A small network was shown many inputs. Here are its activations along a few directions, one row for each input.
Each table varies a few parts of the input and shows all the possible inputs, shuffled.
Descriptions start from the smaller parts, as in this example, which fits no table here: one of 6 places along a line, together with either a single point or one of 11 places around a ring or (one of 3 separate values, together with one of 5 places around a ring).
Shared parts are said once, and a part with two or three values counts as separate values.

Other details of the inputs shift rows strongly along two fixed directions, in all tables alike. That doesn't count.

Rows:
r1: [ -1   3 -13 -23  -8   3   2 -27  22 -10  12 -18   5   4 -18]
r2: [  1 -27 -21 -19 -13 -23   8  10  16   1 -19   0   2  13  20]
r3: [ -4   3  22  15   9 -14   3   9  -7  -3   0   9  -5 -26  35]
r4: [  0 -14 -19   3  -9 -14   8  23   1  -2 -33  17  -4  15  26]
r5: [  4  15   6   7   9  11  -5 -14  -5   4  25  -3  -6 -26 -11]
r6: [  6   6  34   4  17   1  -7   3 -23  11  22  -9   5 -11 -17]
r7: [-12   6  50  42  16  -8   4  30 -17  -2  -8  26  -7 -26  50]
r8: [  8  -1 -34 -19  -9  11  -7 -15   2   2  -1 -11   5  20 -35]
r9: [  0 -12 -18 -12  -7  16  -7  -8   9   8   8  -6   4  19 -32]
r10: [-15  -7   2  25  -6   5   5  18  14  -1 -17  25  -8   4  28]
r11: [-11   1 -16   1 -15  -5  11   1  20 -18 -30   6  -1  20  21]
r12: [ 11 -14 -27 -35  -8  -3  -2 -14  10   7  11 -17   6  10 -26]
r13: [  2 -19 -34 -11 -10   2  -1  -3  13   4  -4   2  -2   4  -2]
r14: [  1  11   3 -10   0  -4  -1  -9  -4  -7  -6 -12   7   9  -5]
r15: [ -7 -27  -9   5 -10  -9   7  28  12   4 -24  20  -2  18  24]
r16: [ 14  23  34  15  24  -5  -6   5 -41   7  15  -6  -1 -25  -5]
r17: [  7  31   9   7  11  17  -9 -19 -18   1  21 -11  -2 -13 -30]
r18: [ -3  21  29   6   9  18  -5 -18  -3  -4  27 -11   5  -7 -23]
Description of these inputs: one of 3 separate values, together with one of 6 places around a ring.
The inputs of r9 and r8 match in every part but the choice among 3 separate values. If r7 is changed in the same way as r9 into r8, which row does it become?
Answer: r14
Which other rows does r11 become when the choice among 3 separate values takes its other values? List them by row number.
Answer: r1, r18
Which other rows does r5 become when the place on the ring of 6 takes its other values? List them by row number.
Answer: r1, r2, r3, r12, r13

Rows:
r19: [ 11  -9  10  30  10 -17   6  33 -25   5 -12  30 -19 -26  51]
r20: [ -3  13 -10  -3   2  24  -8 -17   3  -9  -6  -8   6  21 -29]
r21: [  4  14  -5  -9   1   2   2 -15   0 -14  17  -8  -1 -14  -3]
r22: [  6  17  28  13  22  -9  -5   1 -26   0  18  12  -7 -45  20]
r23: [  3  11  -4 -18  -1   1   5 -20   3 -21   0 -25   9   8 -17]
r24: [ -2 -21 -14 -14 -17 -10  11  29  23  10 -22   9   4  35   2]
r25: [ 12  -5   0  -3   5 -10   2  10 -20   4 -15  -3   0   4  15]
r26: [  3  29   7  12  12  35 -15 -17 -19   2  31   2  -8 -19 -29]
r27: [  9 -28 -24   3  -6 -18   6  16   7  12 -14   9 -14  -3  23]
r28: [  0 -19 -15 -17 -14 -21   0  12   4   3 -27  -6   5  31  17]
r29: [  1 -38   7 -18  12  25 -23 -16 -11   6  39 -17  26  -6 -34]
r30: [  6 -36 -46  -6 -17 -11   8  19  15  15 -18  13 -10  13  -6]
r31: [-11  15  16  56  14  22  -5  18 -16  10   4  35 -24 -43  34]
r32: [  5  10  19  13  12  -4  -8  18 -34  16   5   3   6  -2  -8]
r33: [  3  13  -6  -7  -3  13   0 -23   7 -14  -2 -15  11  12 -23]
r34: [  4 -20 -33 -13 -11  -9   7  19  -1   6 -34   8   7  32   2]
r35: [ -2  14   5  29   1   9   3   5  -4  -8   1  23  -9 -24  28]
r36: [ -4  10   2  -5  -8   6  -5 -22  10  -9   2 -16  12  18 -24]
r37: [-10   2   2  30   3 -11  10  16   4  -3  -7  21 -15 -35  55]
r38: [ -1  28  41  13  16  -1  -4 -13 -24 -12  24 -18   3 -22  -8]
r39: [-12 -18   3 -23 -14 -21  13   7  30  -3 -19   3   2  17  20]
r40: [ -7  18  16  -3   3  29  -7 -20  11   3  25 -13   2  16 -46]
r41: [  0  -3  -1 -19   0 -14   1  -6   0  -8 -18  -7   8   2   9]
r42: [ -1  18  19  -7  -1  17   1 -27  14   0  29 -19   7   8 -39]
r43: [ -6   1 -22   8 -11   9   1  -9  21   3   0   6  -4  -9   8]
r44: [-11  27  38  42  20  16 -13   5 -25  -1   6  12  -4 -14   2]
r45: [ 18 -10 -25 -16  -3   2  -2   2 -12  11  11   0  -2   7 -37]
r46: [  2  12  15 -31   4  -8 -13 -27  -8   0  17 -30  15   2 -34]
r47: [  0 -23  -8 -22 -16 -17  12  19  25   5 -20  -3   0  32  15]
r48: [-11  -1   9 -10  -9  -7  17  -3  25 -13   0  -7  -1  13   6]
r49: [ -6 -19 -23 -10  -7 -22   4   3  24   3 -16   9  -4  -8  28]
What do these inputs look like to the network?
Answer: either a single point or (one of 5 places along a line, together with one of 6 places along a line)
Start at r31 and move only the place on the line of 6, one step at a time. The first step leads to r43. Which rows follow, in order?
Answer: r37, r49, r27, r30
Start at r47 and move only the place on the line of 5, one step at a time. The first step leads to r28. Which rows follow, in order?
Answer: r25, r19, r27

Rows:
r50: [  2   7  -5 -13  -1  16  -7 -23  -2  -6   8 -21   9  15 -31]
r51: [ 11  45  40  27  19  -2   6  12 -34  10  10   4 -15 -18  -6]
r52: [  6  21  13  -3  13  19 -14 -20 -21   6  26 -16   9  -9 -43]
r53: [  5 -17 -10  -2  -3 -10   1  13  -3   4 -12   7   0   8   5]
r54: [-11  -8   0  -2  -9  -8   7   0  24  -3 -10   5   0   4  16]
r55: [ -5  -4  -5  13  -2   7   3  11  -2  -7 -16  13   0   6  13]
r56: [ -3  12  27  19   8   5   1   3 -14 -10   6   4   1  -9   8]
r57: [ -4   2   0  11   3   4  -3   0   1   4   5   9  -7 -11   1]
r58: [ -7 -10  -7   5  -5   0  -2   9   6   3 -13  11  -1  11   3]
r59: [-11  -1   7   9  -5  -6   3   8   4  -7 -15   7   4   8  17]
r60: [  0  13  18   9   9  -4  -2   0 -12  -3  11   3  -3 -23  15]
r61: [-5 -9 -6 14 -3  5  7 12 11  2 -1 14 -9 -2 16]
r62: [  6  11  44  10  24  -5  -4   6 -28   5  21  -5  -1 -28   0]
r63: [ -1   0 -21 -28 -15   7   2 -26  24 -14   7 -21  10  23 -28]
r64: [  7   4  -7 -13   2   7  -8 -15  -4   7  20  -8  -1  -7 -25]
r65: [  1  -7 -15 -16  -6  14  -5 -10   8  -1   5  -9   5  22 -32]
r66: [  5 -10 -26 -31 -12   5  -2 -17  17  11  15 -17   4  16 -31]
r67: [ -8 -14  -6   6  -8  -1   1  15  12   7 -12   9   0  14   7]
r68: [ 10  12  15 -14  12  -1  -7 -14 -21  -1  24 -23  10  -5 -29]
r69: [  9   6  10 -26   6  -2  -2 -21  -3   3  28 -27   4 -11 -32]
r70: [ -6  -4   5   1  -2  -9   2  10  -2  -6 -13   7   3   6  22]
r71: [ -6  -3 -15   5  -8   3   3  -3  13 -11 -16   4  -3   6  17]
r72: [ -6 -11   7  -9  -3  -9   2   8  10   1 -11   2   4  11  14]
r73: [  5 -10  -7   5   1  -9   3  15 -10  -1 -17  10   3   2  15]
r74: [ -1  -6  -3   0  -3 -17   7   8   1  -9  -9   3  -2  -8  23]
r75: [ -9 -12 -13   5  -9  -1   5   8  18   7  -6  10  -5   5  11]
r76: [ -4  -3 -17   5  -6   7   4   2  10  -9 -11  10  -3   2  10]
r77: [ -1 -13   0   6  -3  -3   0  19   1  10  -8  12  -2   5  15]
r78: [ -6  -7   6  -2  -2 -11   6   6  12   0  -6   7  -4  -6  24]
r79: [  0   4  17 -11   3  10  -1 -14   5  -3  15 -15   8   9 -25]
r80: [  4 -17 -19  -3  -8 -11   6   8   6   2 -11   9  -6   0  12]
r81: [ -3  -5  -8  -3  -3  -4  -3   3  -2  -3 -18   2   2  11  14]
r82: [  4  -3   0   1   6  -8  -2   3 -13  -2 -10  -3   3   1   8]
r83: [ -2  19  50  22  22   4  -6   2 -20   6  21   1   1 -25   0]
r84: [ -7  -4 -19   4  -8   0   2   3  12  -4 -16  11  -1   2  12]
r85: [ -1   2  19  23  10  12  -2  14 -11   6  11  10  -5  -9   3]
r86: [  3  -7 -16  -4  -3 -12   2   0   3  -5 -14  -1  -2  -2  16]
r87: [-10  -2  -8   1 -11  -7   5  -1  17  -9 -12   4   1   5  16]
r88: [-5  7  8 12  3  3 -5 -2 -8 -1 -8  0  2  0  5]
r89: [  5   0 -28 -33  -9   4  -8 -28  13  -2   4 -23   7  16 -26]
r90: [ -2  18  16  22  11   5  -6  -6 -12  -1   7   3  -5 -25  10]
r91: [ -2 -15 -11  -1  -6  -4  -2  12   3   3 -15  12  -1  11   9]
r92: [ 12  -8 -36 -34 -10  -1  -1 -20  10  -1   2 -19   9  14 -30]
r93: [  5 -19  -6  -1  -5  -9   4  17   1   9  -8   4   1  10   6]
r94: [  9   2  18  20  12  -4   3  12 -20  13  17   8 -10 -31  12]
r95: [  6  22  31  -1  15  16  -4 -25  -7   0  41 -19   3 -21 -31]
r96: [ -6 -11 -17   5  -8   4   4   5  14  -5  -9  13  -8   5  10]
r97: [ -1  -5  -6   5   0  -2  -1  13  -7   0 -17  13   1   3  16]
r98: [  7  -2 -32 -33 -10   7  -5 -22  12   0   6 -16   8  14 -30]
r99: [ 10  38  17  18   7  -7  10   8 -12   5   4   4 -19 -13  -1]
What do these inputs look like to the network?
Answer: one of 2 separate values, together with either a single point or (one of 4 places along a line, together with one of 6 places along a line)
The inputs of r88 and r90 match in every part but the choice among 2 separate values. If r65 is changed in the same way as r88 into r90, which row does it become?
Answer: r96
The inputs of r71 and r50 match in every part but the choice among 2 separate values. If r92 is changed in the same way as r71 into r50, which row does it become?
Answer: r73
Which other rows does r68 become when the place on the line of 6 takes its other values? List them by row number.
Answer: r53, r62, r73, r82, r93
Which other rows does r75 become when the choice among 2 separate values takes its other values? List them by row number.
Answer: r67
Which other rows does r53 become when the choice among 2 separate values takes its other values? List them by row number.
Answer: r80
